Each row below holds a small network's activations on one input, seen along a few directions.
Each table varies a few parts of the input and shows all the possible inputs, shuffled.
Descriptions start from the smaller parts, as in this example, which fits no table here: ring(5) and (point or line(11) or (values(2) and line(6))).
Shared parts are said once, and a part with two or three values counts as separate values.
(in the rows, 128 means zero)

Other details of the inputs shift rows strongly along two fixed directions, in all tables alike. That doesn't count.

A family of inputs:
x1: [161 100 159 157  71 126 124 129 141 161 151 136 139  87 106]
x2: [ 90 141  94  92 172 136 130 124 119  98 106 120 114 159 149]
x3: [104 122  71 107 173 117 146 130 167  93 113 134 123 166 151]
x4: [186  98 136 153  74 130 103 143 213 168 167 141 126 123 122]
x5: [114 128 134 123 136 133 126 131 109 142 119 120 126 119 130]
x6: [148 121 114 118 134 139  99 136 169 125 147 145 121 149 155]
x7: [166  97  98 125 146 131  82 159 224 146 157 156 124 166 178]
x8: [164 129 155 130 101 133 120 125 145 140 150 140 125 135 130]
x9: [140 139 166 145 111 133 125 129  92 144 135 127 140 102 104]
x10: [ 69 150  97 119 170 106 153 117  70  85  85 111 137 131 117]
x11: [100 159 131 110 145 132 145 113  78 106 105 112 119 140 118]
x12: [118 123 129 133 120 108 140 124 117 126 119 124 140 120 116]
x13: [ 87 136 109 130 148 121 148 118  79 101  99 118 135 110 112]
x14: [154 141 159 137 100 133 123 129 123 151 142 122 129 129 110]
x15: [ 87 151 115 131 147 122 162 111  67  95  98 114 131 107 102]
x16: [ 76 151 113  94 171 133 155 109  64  87  95 116 122 135 135]
x17: [147 111 136 145  93 115 113 136 157 153 139 125 136 121 114]
x18: [163 107 172 144  82 141 113 130 130 165 151 138 131  91 129]
x19: [119 123 151 147  92 127 140 120  90 144 120 113 135  83  91]
x20: [149 107  93 107 165 125 103 154 224 129 146 153 127 191 176]
x21: [137 134 107 109 157 124 127 136 165 116 133 137 125 180 154]
x22: [ 65 150  98 115 168 121 170 109  78  88  89 101 117 125 117]
x23: [164 114 169 152  85 143 104 132 123 161 151 138 131  87 125]
x24: [122 126 104 109 162 128 115 145 169 127 126 131 125 170 150]
x25: [169 144 180 155  82 133 121 125 104 155 152 129 137 105  99]
x26: [135 123 164 137 109 133 132 127  91 153 131 126 134  92 118]
x27: [109 125 103 123 149 119 152 120 139 104 121 126 121 135 137]
x28: [126 112  55 116 179 119 116 142 224  96 136 145 114 185 176]
x29: [147 149 166 140 100 136 126 116  90 132 137 128 129 111 107]
x30: [123 129 164 135 102 143 129 121  80 149 122 116 126  86 114]
Each input here is: values(3) and (line(4) or ring(6)).
The inputs of x8 and x29 match in every part but the values(3) part. If x26 is changed in the same way as x8 into x29, which row does it become?
Answer: x7
Change only the values(3) part in x4. List by row number the other rows that result.
Answer: x3, x15
Start at x22 and move only the line(4) part, one step at a time. The first step leads to x4. Which rows follow, in order?
Answer: x19, x17
Start at x5 and move only the ring(6) part, one step at a time. The first step leads to x30. Which rows follow, in order?
Answer: x2, x11, x14, x24

A family of inputs:
x31: [109 131 182 121 111 133 138 120  52 153 113 106 133  95 110]
x32: [ 79 140 114  96 191 140 149 123  94 104  98 122 114 143 156]
x33: [129 140 119 112 136 128  99 141 161 134 128 124 119 171 138]
x34: [156  98 120 170  98 105 117 143 179 157 147 133 140 113 123]
x35: [151 102 135 150  74 129 131 126 164 149 156 133 126  89 104]
x36: [ 97 166 116 102 164 122 164 103  72  73 100 125 126 159 129]
x37: [135 117  94 107 167 139  97 145 170 114 140 150 129 157 170]
x38: [131 110 107  97 154 138 112 132 173 120 131 146 109 162 188]
x39: [108 123 104  91 178 137 125 129 146 112 126 132 111 155 177]
x40: [132  99  79 139 135 104 119 132 195 105 130 145 127 143 155]
x41: [152 103 137 170  88 111 125 127 147 141 154 130 137  85 108]
x42: [162 101 140 174  90 114 121 137 172 151 151 138 136  91 110]
x43: [145  97 140 147  71 120 124 133 164 165 141 124 139 104  96]
x44: [ 84 171 108 108 172 132 143 122  73 103  93 100 116 152 128]
x45: [160  96 142 153  58 130 131 119 155 146 146 133 127  85 105]
x46: [117 141 156 136 126 136 128 128  52 146 117 125 139  94 104]
x47: [113 154 118 111 142 139 123 112 102 101 114 122 108 147 136]
x48: [168 116 156 144 110 148  98 145 144 156 152 149 138 107 130]
x49: [147 138 104 108 158 124 125 129 179 104 149 145 124 185 154]
x50: [104 144 170 130 116 133 129 127  33 140 107 115 151  90  94]
x51: [123 161 173 125 113 115 152 115  63 128 115 115 143 125  86]
x52: [122 102  93 137 138  94 117 141 182 128 120 127 141 143 132]
x53: [ 76 131  83 116 157 117 169 121 106 105  89 105 127 127 116]
x54: [128 114 106 102 164 132 115 147 174 141 128 135 116 166 181]
x55: [123 166 168 135 127 132 164 109  61 116 121 121 136 116  92]
x56: [144 137 115 127 142 148 103 139 176 128 144 134 113 167 148]
x57: [154 150 157 135 112 122 142 126 111 141 138 127 137 135 110]
x58: [ 98 138 109 106 164 139 127 122  83  93 102 135 132 133 149]
x59: [138 154 153 131 111 144 119 116  98 129 139 114 118 114 114]
x60: [155 100 145 160  75 136 135 129 160 156 148 130 130  87  96]
The inputs of x40 and x41 match in every part but one. If x47 is changed in the same way as x40 into x41, which row does it become?
Answer: x59
Describe the family of inputs behind these rows.
Answer: line(5) and (values(2) or line(4))
Start at x38 and move only the line(4) part, one step at a time. The first step leads to x58. Which rows follow, in order?
Answer: x47, x36
List by row number the other rows that have the line(5) part in common with x43.
Answer: x31, x33, x50, x51, x52
List by row number the other rows that have the line(5) part in common with x55.
Answer: x32, x42, x48, x56, x60
